These are the activations of a small neural network, seen along a few directions. Each row is one input.
Each table varies a few parts of the input and shows all the possible inputs, shuffled.
Descriptions start from the smaller parts, as in this example, which fits no table here: ring(5) and (point or line(11) or (values(3) and line(4))).
Shared parts are said once, and a part with two or three values counts as separate values.
(in the rows, 128 means zero)

Other details of the inputs shift rows strongly along two fixed directions, in all tables alike. That doesn't count.

Table:
x1: [ 94 121 101 177 152 128 190  62 132 125 137 129 160]
x2: [ 92 106 142 139  87  66  56  79 201 112 157 129 163]
x3: [ 89 116 123 154  67 105 126 113 203 101  83 131 151]
x4: [159 143 135 113 143 112  71 163 147 141 138 105  96]
x5: [ 93 115 149 181 104  79  68 100 179 107 132 120 128]
x6: [ 98  88  92 140 169 148 229  55  81 151 192 140 183]
x7: [143 128 120  98 124 179 166 183  54 147 115 129 101]
x8: [149 149 136 129 128 117  55 149 146 125 128 105 107]
x9: [179 155 117  96 192 159 170 149  85 149 133 128 110]
x10: [158 128 139  60  89 137 107 167 141 122 115 146 141]
x11: [ 93 110 144 157  67 101 121 121 189  97  84 143 140]
x12: [143 133 125 121 161 158 112 164  43 156 162 107  87]
x13: [ 88  94 103 192 173 147 232  62  79 138 161 132 154]
x14: [175 147 133  73 114 142 119 202 144 133  88 127 100]
x15: [168 186 160  91 150 140  97 150  95 115  95 148 100]
Each input here is: values(3) and (point or line(4)).
Changing only the values(3) part turns x9 into x4. The same change can be made to x13. Which row results?
> x5
Which other rows agree with x11 in the values(3) part? List them by row number.
> x3, x7, x10, x14

Table:
x16: [107  74  98 130 144 155 222 116  81 167 157 117 141]
x17: [169 156 141  99  98 139  81 159 161 101  90 145 128]
x18: [110 119 109 176 147 107 135  75 143 135 158 106 138]
x19: [ 88 130 142 177 128  86  96  84 191  99 120 134 145]
x20: [118 165 154 122  77  99  71 167 172 112  72 137  84]
x21: [184 130 129  96 145 152  98 189  91 150 148  92  94]
x22: [ 94 109 148 168  84  85 129 109 192 105 109 132 133]
x23: [181 135 121  82 128 169 130 195 102 128 117 124 118]
x24: [118 152 146 125  95 102  45 173 176 123  91 128  88]
x25: [142 176 159 101 118  86  32 123 175 105 115 126 118]
x26: [126 124 132 116 110 133 129 109 129 124 109 146 141]
x27: [ 67 121 120 157  72  98 122 111 187 122  79 129 127]
x28: [105  83 104 165 139 155 214 120  70 141 158 118 134]
x29: [178 137 124  60 129 164 130 192  93 138 129 134 119]
x30: [ 92 130 130 151 139 113 170  85 122 123 140 141 137]
x31: [114  88  93 158 144 175 209  98  72 145 140 123 149]
x32: [184 151 143 104 141 169 123 172  71 125 116 136  96]
x33: [ 95  91 117 133 108 123 167 102 128 131 126 132 154]
x34: [145 115 133 115 119 136 138 152 135 132 102 119 122]
x35: [ 92 132 128 155  86 103 122  97 199  93 101 139 168]
x36: [176 170 145 103 166 154 130 166  81 123 115 130  95]
x37: [175 134 130  76 139 149  90 179  75 147 155 107 104]
x38: [175 165 137  67 166 159 131 159  81 138 109 134 110]
x39: [101 107 108 169 153 159 213 107  64 138 154 122 138]
x40: [ 90 105 131 171  80  82  82  94 191 103 130 109 149]
x41: [125 116 134 156 127 130 100 119 137 117 131 135 132]
x42: [178 168 125  63 160 162 134 170  94 135 126 137 117]
x43: [148 118 121 112 112 140 142 163 149 129 119 122 129]
x44: [172 174 143  77 129 115  93 147 168 119 103 150 122]
x45: [164 178 166  98 133  98  88 136 152 114 102 153 102]
x46: [111 136 123 157 109  92 129  86 211 104 106 141 155]
x47: [ 98 133 138 144 112  78 126  65 199 113  99 149 152]
x48: [168 127 140  83 149 148  96 186  85 142 144 129 105]
x49: [ 85 109 125 156 139 118 138  95 123 132 156 135 150]
x50: [111  76  92 150 142 167 217 119  72 148 143 112 147]
x51: [177 125 136 102 154 160 101 194  82 136 135 118 102]
x52: [110 125 125 176 144 110 172  84 138 123 132 134 131]
x53: [165 171 151  98 137  95  50 129 156 126 128 125 108]
x54: [130 151 149 113 128 127 127 134 107 120 121 144 122]
x55: [ 94 121 128 139  75 102 117  86 196 102 114 156 166]
x56: [ 94 127 142 161 131  70  98  73 195 118 134 146 143]
x57: [108  89  90 151 149 159 173  92  59 162 196 110 141]
x58: [119 109 130 124 111 103 101 125 147 141 155 108 127]
x59: [159 162 167  95 104 121  77 148 133 107 100 157 108]
x60: [ 89  99 129 149 105 111 164 104 126 123 141 138 141]
x61: [103  82 108 143 144 145 221 121  74 161 173 123 127]
x62: [122 142 126 149 140 114 100 105 140 119 139 106 129]
x63: [106 126 104 151 135 135 174 100 145 118 130 129 156]
x64: [ 92 136 137 160 109  94 123  76 193  95  85 136 155]
x65: [115 119 114 159 146 122 174  82 141 130 116 128 144]
x66: [177 157 130 100 156 161  91 171  72 137 140 101 106]
x67: [107 100  95 154 156 171 216 105  66 146 139 116 152]
x68: [100  93 101 174 171 160 186 109  70 148 172 115 144]
x69: [140 168 160 100 104  95  31 134 163 107 115 126 124]
x70: [ 87 116 124 157 154 110 140  84 135 130 157 135 144]
x71: [155 140 134 138 171 125 110 132 128 133 134 128 113]
x72: [ 99 101  98 135 154 163 215  99  63 154 150 126 154]
x73: [156 151 105  84 122 171 133 207  97 153 109 120  90]
x74: [174 161 127  64 143 168 130 179  87 135 124 138 124]
x75: [ 96  81 121 173 128 114 144 116 150 135 151 116 137]
x76: [173 124 141  81 156 146 106 192  92 155 149 123  96]
x77: [154 156 155 124  93 107  25 134 172  99 106 122 118]
x78: [ 64 122 115 173  74  84  84 107 186 128 121 105 119]
x79: [178 134 127  62 130 156 135 193 111 147 130 129 113]
x80: [ 92  97 122 161 127 122 131  88 129 131 157 142 148]
Changing only one part turns x78 into x24. The same change can be made to x57. Which row results?
> x80
Changing only one part turns x52 into x71. The same change can be made to x45. Which row results?
> x56
What is each input in this table made of?
> line(5) and (point or (values(2) and line(6)))
Which other rows does x76 become when the values(2) part takes its other values? List them by row number.
> x75
Which other rows does x79 become when the values(2) part takes its other values? List them by row number.
> x43

Table:
x81: [110 141 141 111  71 109 130 143 181 115  58 142 119]
x82: [130 169 164 114 106  99  16 156 155 110 101 132  97]
x83: [ 93 123 139 133  92  91 163 110 202 106  92 167 149]
x84: [ 82 140 162 148  67  72 123 108 234  84  61 171 139]
x85: [146 154 105 140 168 169 166 126  72 134 129 119 119]
x86: [ 79  58  97 177 118 128 169  82 110 145 194 110 159]
x87: [ 51  82 114 169  90  97 215  56 191 113 128 165 191]
x88: [169 182 157  76 141 125  32 196 119 137 112 123  71]
x89: [140 108 102 149 200 147 198 107  90 158 162 117 131]
x90: [ 36 102 127 209 129  66 160  30 162 128 162 127 146]
x91: [ 83  53  71 195 130 171 208 108  77 152 181  90 158]
x92: [ 65  70  99 196 126 116 180  95 116 158 179 102 125]
x93: [133 113 130 130  84 117  71 143 181 105 119 113 146]
x94: [114 110 117 138 135 166 219 140  76 132 119 151 129]
x95: [ 69  71 113 194  99 115 144  83 127 131 170 113 150]
x96: [100 134 165 123  55  81  99 100 234  68  70 180 171]
x97: [193 145 119  56 183 193 101 194  20 164 171 115 100]
x98: [ 40  81  97 167  72  94 216  65 193 130 108 138 171]
x99: [182 128 118  78 168 220 212 194   6 148 132 148 115]
x100: [ 48 101 136 202 113  78 135  25 151 109 160 135 168]
x101: [176 139  84 104 197 207 199 132  26 153 168 115 138]
x102: [175 176 161  74 128 139  17 187 104 121 115 130  95]
x103: [155 145 158 126 131 103  69 103 179  92 104 141 148]
x104: [133 126 131 127  93  96  74 160 203 119 108 110 119]
x105: [122 121 142 130 100  82  75 139 182 129 134 120 110]
x106: [100 103  90 136 171 141 170 121  77 176 189 111 122]
x107: [205 167  92  76 215 199 186 176  32 169 151 112  97]
x108: [128 177 135 140 126 105 102 109 182 105  90 132 121]
x109: [ 64  82  89 164 144 121 171  72 114 161 196 117 161]
x110: [107 150 166 171 112  58  67  83 238  87  79 140 132]
x111: [119 162 174 140 120  80  57 107 150 102 115 138 109]
x112: [142 164 161  88  62 117  83 171 170  97  37 148 109]
x113: [111  83  88 172 135 168 176 149  77 151 157  90 121]
x114: [175 172 121  93 155 143 121 132 130 126 123 130 132]
x115: [199 126 112  75 149 176 114 212  86 156 147  97 105]
x116: [ 88  82 103 204 164 141 199  51 100 130 161 122 169]
x117: [ 99  94 109 154 169 136 184  66  63 148 201 122 154]
x118: [ 80 108  83 195 146 151 210  49 102 127 156 122 174]
x119: [188 162 142  72 194 141 118 168  58 161 161 122  83]
x120: [189 174 174  90 137  94  37 139 195  98  88 143 124]
x121: [162 161 162  54  59 119  66 166 184  91  48 154 133]
x122: [177 128 110 105 153 177 129 215  75 159 136  90  81]
x123: [189 138 116  54 137 215 177 206  20 151 103 128 106]
x124: [149 129 121  70 103 149 160 158 125 138  97 138 134]
x125: [134 123 150 116  92  86  57 137 185 121 135 125 124]
x126: [135 148 158 158 135 102  83 108 166  97  92 135 123]
x127: [200 185 175  52 156 112  44 166 117 127 131 137  96]
x128: [178 152 161  98 116 131  42 201 108 126 114 117  72]
Changing only one part turns x100 into x117. The same change can be made to x123. Which row results?
> x121
Changing only one part turns x108 into x85. The same change can be made to x88. Which row results?
> x82
What is each input in this table made of?
> ring(6) and (values(2) or line(6))
Which other rows does x105 become when the ring(6) part takes its other values? List them by row number.
> x86, x92, x95, x125, x128
Which other rows does x94 become when the values(2) part takes its other values? List them by row number.
> x112
